A small network was trained on made-up records. Each row is its average activation on records with the value named, seen along a few directions.
Values that are neighbours, or in one group, have similar rows; names and order tell nothing.
In the rows, zero is written as 500.
Strong random noise was added to every row along 4 fixed directions; ignore it. To show where, here is one row again and again, with new noise each time:
[628 485 421 518 438 544 536 502 499 534 413 496 522 665 476]
[350 577 615 541 569 535 306 505 296 508 715 519 364 444 497]
[403 398 512 607 575 559 403 500 330 628 579 600 402 509 612]
[598 853 507 502 438 661 302 486 587 541 581 100 438 426 424]
[788 372 403 399 439 404 543 517 563 420 572 669 641 696 349]
[646 217 436 483 558 410 464 515 449 533 687 804 571 587 491]


Field Muma:
m6: [583 590 600 384 325 545 651 540 520 317 301 554 652 727 250]
m2: [397 558 561 750 731 440 404 540 559 673 586 522 371 297 694]
m8: [631 756 384 243 386 661 493 449 739 481 262 108 489 359 531]
m3: [234 867 732 565 491 330 380 482 305 329 711 467 441 413 279]
m5: [292 135 566 532 573 558 536 446 183 500 501 896 474 417 583]
m4: [681 547 440 299 505 384 602 573 812 293 621 311 635 449 380]
m1: [615 901 409 507 351 640 581 451 718 555 234 157 562 586 315]
m7: [473 396 537 238 448 361 504 501 567 174 568 494 584 469 461]
m9: [210 741 735 518 480 319 531 521 408 340 591 347 336 371 464]
Muma is arranged as a ring.
- Fewest steps between m8 and m1? => 3
- Name the neighbours of m2, in listed order. => m3, m9

Field Ger:
f9: [373 438 482 478 490 737 462 443 390 498 277 445 343 540 587]
f7: [230 526 610 469 536 564 368 499 386 323 502 490 288 365 510]
f5: [857 509 193 439 343 379 850 570 809 580  90 368 783 777 512]
f4: [387 185 418 778 610 513 751 555 566 666 301 595 484 498 821]
f3: [ 11 962 894 615 454 335 372 551  91 268 751 433 352 583 366]
f6: [658 583 591 483 447 412 429 358 412 259 585 629 646 607 190]
f8: [442 320 455 534 420 684 593 426 303 689 237 662 385 671 626]
f1: [667 178 435 282 568 339 598 640 674 417 689 787 611 389 550]
f2: [717 494 422 504 693 472 216 469 661 840 959 446 575 204 463]
Ger is arranged as a ring.
- Name the neighbours of f3, in listed order. => f5, f2
- Name the neighbours of f9, in listed order. => f7, f8
